Look-ups in named tables: a row name and a column name give one cell, copied from the table.

notidu.tsv
	malafu	nur	tek	mos
buvodu	245	136	120	56
rim	117	204	178	192
mitiril	114	193	142	193
likibuf	100	190	156	173
febef	89	192	163	165
laf	89	153	160	161
gan	112	169	130	143
papid	99	149	122	139
puvute	72	145	156	143
bomisi	84	132	132	133
kaped	83	118	144	142
vevudaf	78	169	141	147
rumufi	78	138	137	179

rumufi, nur: 138
gan, mos: 143
laf, malafu: 89
laf, mos: 161
rim, nur: 204
bomisi, malafu: 84
mitiril, nur: 193
gan, tek: 130
likibuf, malafu: 100
buvodu, malafu: 245
likibuf, tek: 156
papid, malafu: 99
kaped, tek: 144

Table vavud
         pur  rumumi  muzetu  tanogu  mano  luk  bemob  bunari  zofiseg
genafe    84     176     109     169   140  143     94      93      103
lef      161      47     158     112   132  102    158      90       54
lumizaz  144      85     179     140   146   77     54     195      140
tularen   88      60     147     104    93  168    102      49       52

What is the mano of genafe in vavud? 140
What is the muzetu of lumizaz in vavud? 179
What is the tanogu of lef in vavud? 112
What is the muzetu of genafe in vavud? 109
What is the bunari of tularen in vavud? 49
What is the rumumi of tularen in vavud? 60
What is the bunari of lumizaz in vavud? 195
What is the pur of genafe in vavud? 84
What is the bunari of lef in vavud? 90
What is the pur of tularen in vavud? 88
What is the bemob of genafe in vavud? 94
What is the luk of tularen in vavud? 168
What is the rumumi of lumizaz in vavud? 85
What is the mano of lumizaz in vavud? 146
What is the bemob of lef in vavud? 158
What is the tanogu of tularen in vavud? 104
What is the bemob of lumizaz in vavud? 54
What is the mano of tularen in vavud? 93
What is the muzetu of tularen in vavud? 147
What is the bunari of genafe in vavud? 93

zolomos.tsv
	pim	gusef	mifolan
meraki	193	187	175
soro	174	148	248
feno	118	118	58
par	184	114	92
dav	139	136	167
runob	123	109	191
dop	243	63	131

meraki, mifolan => 175
soro, mifolan => 248
feno, mifolan => 58
runob, mifolan => 191
dop, pim => 243
soro, pim => 174
dop, gusef => 63
dav, gusef => 136
runob, pim => 123
dav, mifolan => 167
runob, gusef => 109
par, mifolan => 92
meraki, pim => 193
par, gusef => 114
Row with the largest gusef: meraki

dutapu.csv
,doti,dumazi,fet,sovobu,kupat,zerug,vome,nug,pebuzar,kugubof
livusup,3.86,4.08,1.13,-0.34,-0.78,-1.50,0.64,1.79,-1.49,-0.23
nutor,-0.46,2.06,-0.58,0.09,0.27,1.99,2.73,2.76,0.16,1.21
vaz,3.51,-0.30,3.14,1.83,-5.62,1.21,0.93,4.29,1.06,3.53
fada,-0.51,-3.63,4.25,-1.50,0.91,0.15,0.01,-0.30,7.30,1.02
fisotum,-1.27,1.29,-3.27,4.12,1.19,1.42,2.22,-3.73,3.46,2.82
runi,-1.47,0.38,1.84,0.40,2.35,-2.16,4.36,0.99,-0.83,4.46
kudob,1.11,1.88,-0.10,-0.39,2.25,0.05,-0.51,3.50,2.85,-0.27
pegi,4.22,-1.43,3.76,1.63,3.61,4.35,3.98,0.66,-1.23,0.79
puf,4.08,-0.57,3.36,2.63,1.62,1.47,-0.92,-0.43,1.65,-1.41
minel,2.47,0.56,4.96,2.03,-2.63,0.17,3.68,-0.19,4.90,-0.46
zufo,2.41,-1.74,0.43,6.33,2.59,-3.12,-0.94,0.64,2.33,-0.63

What is the fet of fisotum in dutapu?
-3.27
What is the doti of runi in dutapu?
-1.47
What is the dumazi of kudob in dutapu?
1.88
What is the kupat of nutor in dutapu?
0.27
What is the kupat of vaz in dutapu?
-5.62
What is the doti of vaz in dutapu?
3.51
What is the vome of livusup in dutapu?
0.64
What is the zerug of kudob in dutapu?
0.05
What is the sovobu of minel in dutapu?
2.03
What is the pebuzar of vaz in dutapu?
1.06
What is the zerug of pegi in dutapu?
4.35
What is the nug of nutor in dutapu?
2.76
What is the vome of nutor in dutapu?
2.73
What is the fet of pegi in dutapu?
3.76
What is the fet of puf in dutapu?
3.36
What is the sovobu of zufo in dutapu?
6.33
What is the pebuzar of livusup in dutapu?
-1.49
What is the sovobu of pegi in dutapu?
1.63
What is the dumazi of vaz in dutapu?
-0.30
What is the doti of livusup in dutapu?
3.86
Row with the largest zerug: pegi

